A small network was shown many inputs. Here are its activations along a few directions, one row for each input.
In each table, some parts of the input vary, and every possible input appears once, in random order.
Descriptions start from the smaller parts, as in this example, which fits no table here: values(2) and (point or line(11) or (line(4) and ring(5))).
Shared parts are said once, and a part with two or three values counts as separate values.

Table:
x1: [ 11   5 -23 -10  21  11 -11 -36  41 -23   6 -48  19  10   5  34]
x2: [ 15  11  29  -9 -19 -12 -12  -9  15  -3  -7  12 -23 -20   0  -4]
x3: [-14   1 -12  11  12   2   3  25 -11  15  -4   2  14  15  13 -28]
x4: [ 25 -15  13  -8 -20  -2 -11 -14 -17   3   6   6 -19  -5 -16   6]
x5: [  3  21   1   9 -24  10   4   6  17   3 -11  23  -8   1  10  -5]
x6: [ -9   4  38  -3   4 -24   7  11   4  -6   2   6 -14 -23  -1  -6]
x7: [  8  -9 -25  -3 -17  14  -9 -12 -23  11 -10  15   1   6 -10   1]
x8: [  2 -23  21  -2   3 -14   6   6 -28  -1  16   0 -11  -8 -18   4]
x9: [-13  -2 -13  -7  45   0   7 -16  29 -26  16 -52  28   7   6  33]
x10: [ 10   8 -21   5 -10  14 -14   5  -1  18 -15   8   4  19  14 -27]
x11: [-21  15  10  15  -2  -2  21  26   7   1  -1  17   0  -3   8  -8]
x12: [-16 -17 -17   3   7   2   8   8 -33   8   1  10  10   2 -11  -1]
What do these inputs look like to the network?
Answer: values(2) and (point or ring(5))
Changing only the values(2) part turns x8 into x4. The same change can be made to x3. Which row results?
Answer: x10

Table:
x13: [-10  -5  -6   5  11   2   9  -3   5  -9   8 -12  10   3  -5  15]
x14: [ 10  11  -9   0  -9   8 -10 -10  17   1  -5  -6   2   6   8   1]
x15: [ 14  11  -7  -2  -5   5 -14 -12  21   0 -10  -8  -1   5   7  -7]
x16: [  3   8 -10  -1   0   9  -4  -6  16  -4  -4   0   6   5   9   7]
x17: [  9 -12  -1  -8  19  -2  -5  -8   2  -5  13 -29   7   9  -1   8]
x18: [ 23 -15  11  -2 -50   0 -11   0 -47  23 -10  51 -32 -10 -22 -17]
x19: [ -4   6 -10  -2   3   9   6  -5  11  -4  -1  -4   5   5   6  10]
x20: [-21   3  -4  22 -14   2  11  49 -39  35 -15  48  -2   9  10 -54]
x21: [-10  -3  -8   0  15  -2   3  -3   4  -8   7 -14  10  -2  -5  12]
x22: [-6  3 -9  3  7  5 11 -1  6 -8  3 -7  9  3 -1 14]
x23: [ -2   7  60   0 -16 -29  10  18   2  -4   4  24 -32 -31  -5 -10]
x24: [  1  -9  -3  -7  21  -5  -5 -10   1  -9   7 -24   7   2   1  10]
x25: [ -8  -5  -4  -8  18  -4   1  -9   2  -7   3 -18  12  -3  -2  11]
What do these inputs look like to the network?
Answer: values(3) or line(10)
Start at x15 and move only the line(10) part, one step at a time. The first step leads to x14. Which rows follow, in order?
Answer: x16, x19, x22, x13, x21, x25, x24, x17

Table:
x26: [ -3 -16  15  -7 -10 -23 -13 -12 -33   3  -3  11 -10 -28 -25   1]
x27: [ -8   7 -27  10 -18  23  19   8 -19  10 -21  31   3  15   7  -7]
x28: [-20   9   3  34  -3  -4  26  27  -2   2  -3   3   2   7  -4 -22]
x29: [ -1   2  38   0  -6  -7  32  14  -6 -10   6  15 -22  -9   4   7]
x30: [  4   3 -12  -3  24   5 -19 -19  48 -20   4 -25   6   6  12  18]
x31: [ 21 -24  -5  -3 -13   8  -5   3 -32  18   7   9 -16  14 -19 -16]
x32: [-28  -9   2  17  19 -18   4  29 -26  10   3  -5  16  -1  -1 -26]
x33: [-20  11   3  33  -2  -8   6  34   3   7   9  11  10   1   3 -16]
x34: [  6  -2  17   8 -32  -9   8 -13 -11  -6 -10  19 -24 -21 -28   6]
x35: [ 12  10 -10  -9  27   1 -13 -25  40 -23 -13 -34   5   4  17   9]
x36: [ -8  14 -23   1 -16  21  -9  10   4  21 -18  36   5   9  18 -17]
x37: [ -3 -22 -16  -8  45  -6 -12 -20   3 -21   8 -37  23   4   2  23]
x38: [ -1   5  38  -2  -5 -11  12  21  -1  -5  18  22 -14 -15  11  13]
x39: [ 29  -8   0  10 -31   9 -17   5 -19  16  11  20 -11  11  -4  -5]
x40: [ 20 -26  -2  -4  -8  -2 -18   0 -48  20   7   4  -6  11  -7 -14]
x41: [-10 -14  36 -15  16 -20  11  17 -29   0  12   7  -8 -16   7   3]
x42: [ 30 -11  -1  11 -32  13   4  -1 -24  10  -1  12 -19  18 -11 -10]
x43: [ 37   2   4  -6 -28   5 -18  -5 -10  17 -15   8 -18  11   6 -28]
x44: [  1  10 -19  -4  13   9  -2 -20  30 -16  22 -41  29   8   6  43]
x45: [  5   5  20  -2 -30 -10 -20 -11  11   3  -7  24 -22 -27 -17  -5]
x46: [ -7  -8 -22 -16  32  10  10 -22  17 -13  17 -50  25  10 -11  31]
x47: [ -3 -19 -18  -7  41   3  -1 -17  18 -23   8 -32  12   8 -10  22]
x48: [-12  23   8  16   2 -13   5  22  12   9 -17   0   3   0  13 -40]
x49: [ -2   9  41 -10  -4  -9   5  16  16   0   9  20 -20 -14  15  -3]
x50: [  1   7 -18  -2  13  14  17 -27  25 -22   9 -49  20  15  -3  37]
x51: [ -9 -12  33 -14  11 -11  23  19 -14  -2  13  12 -18 -12  -4   2]
x52: [  5  -2 -15   5  23   2 -12 -14  31 -26  13 -23  15   6   7  34]
x53: [-16  -7 -32  -5   1  19  10  13 -27  17 -13  28   6  11  -2 -14]
x54: [-28  -6  -2  19  15  -8  17  32 -11   9   4   0   6   3 -13 -28]
x55: [  6  16  43 -17  -2 -15  11  10   8  -4  -8  12 -21 -15  21 -11]
x56: [ -8 -11 -19 -17  36   0  -2 -26   2 -11  17 -54  37   5   0  32]
x57: [ 29  -4   3   2 -31  11 -24   1  -2  21   2  17 -17  12   0 -20]
x58: [  0  21 -21  -7 -14  15  -3   5  -4  17 -35  26   4   8  23 -25]
x59: [ -8  10 -26   9 -17  19  -1  15 -14  15  -9  38  12   8  15  -2]
x60: [ -3 -14  12  -6 -14 -14  -1  -9 -18   2  -2  16 -20 -25 -37   0]
x61: [ 13  12  21  -9 -28 -16 -13 -17   3   0 -23  16 -22 -27 -11 -13]
x62: [  0  14 -16 -12  14  12  -9 -24  47 -10  13 -43  20   8  10  27]
x63: [  5  -4 -14   7  23   7   7 -21  26 -31   0 -31   6  13  -1  29]
x64: [  6   1  17   6 -31 -13 -12  -7  -6  -1   2  26 -15 -28 -21  11]
x65: [-17 -10 -29  -7   5   9  -2  10 -43  18 -13  23  16   7  10 -12]
x66: [  8  22 -14 -18  18   7  -3 -30  39 -13  -4 -52  19   6  16  18]
x67: [-20  16   6  24  -2  -6  -1  28  20  12   0   9   3   2   7 -32]
Changing only one part turns x49 into x51. The same change can be made to x45. Which row results?
Answer: x60
Changing only one part turns x58 into x65. The same change can be made to x35. Which row results?
Answer: x37
What do these inputs look like to the network?
Answer: line(6) and (values(2) or ring(5))
List by row number the other rows that have the line(6) part in common with x38.
Answer: x33, x39, x44, x52, x59, x64
Which other rows does x30 become when the values(2) part takes its other values? List them by row number.
Answer: x62

Table:
x68: [-11  -9 -22  -1  30   5   1   1  -3  -1   7 -27  24  15   6   3]
x69: [ 12 -13 -24 -10  12  10 -14 -20  -3  -1   4 -24  14  14  -2  11]
x70: [ 13   5  10 -10  -7  -1  -7 -14  15  -6  -5  -2 -12  -6   2   5]
x71: [-13  -8  19   1   4 -11  15  18 -19   1   8  14  -5 -11  -6  -1]
x72: [ 13   5  15  -6 -14  -7 -10 -12   5  -3  -4   4 -12 -13  -2   3]
x73: [-13   9  -8   2  15   4   9   3  17  -5   4 -16  14   5   8   7]
x74: [ 10   5 -10  -7  -4   9  -6 -19  17  -5   1 -14   4   4   0  14]
x75: [  7  -1 -18  -3   1  11  -9 -21  14  -7  -1 -12   8   7   0  17]
x76: [-14  -1 -24   4  24   6   9   0   4  -7   2 -21  22  11   3   9]
x77: [-11   0  22   4   3 -15   6  17  -2   1   4  10  -8 -13  -4 -11]
x78: [ 10  -5 -25  -5   6  11  -7 -21   4  -7  -1 -19  12  10  -6  16]
x79: [-10   9  13  -1  11  -6   8   7  15  -6  -1  -4  -1  -4   9  -3]
x80: [ -5   9   2   6  13  -1   6   8  19  -8   5 -12   7   5  12   3]
x81: [ 11 -11  22  -2 -18 -10  -2  -4 -17   2   4  11 -21 -11 -15  -1]
x82: [ 18   5   0  -3  -5   5  -9 -14  19  -7   1 -10  -3   3   4  10]
x83: [ 12  -3  19  -5 -16  -9  -8  -4  -3   1   1  12 -20 -14 -12  -3]
x84: [ 10 -11  16  -8 -14  -6   0  -4 -20   1   5  16 -17 -12 -13   7]
x85: [-11   8  18   2   4 -13   5  10   6  -3   0   2  -1 -11   6  -5]
x86: [ 12   3 -17  10 -43  16 -11  16 -34  33 -22  50 -13  12   2 -37]
x87: [-11   6 -15  19 -23  11   5  36 -32  34 -19  48  -1  12   9 -46]
x88: [-17   4 -16   6  19   6   6   0  15  -8   2 -15  18   8   8  10]
x89: [-12  -7  25   7   1 -15  13  18 -16   2   7   9  -9 -10  -8  -9]
What do these inputs look like to the network?
Answer: values(2) and (point or line(10))
Which other rows does x86 become when the values(2) part takes its other values? List them by row number.
Answer: x87
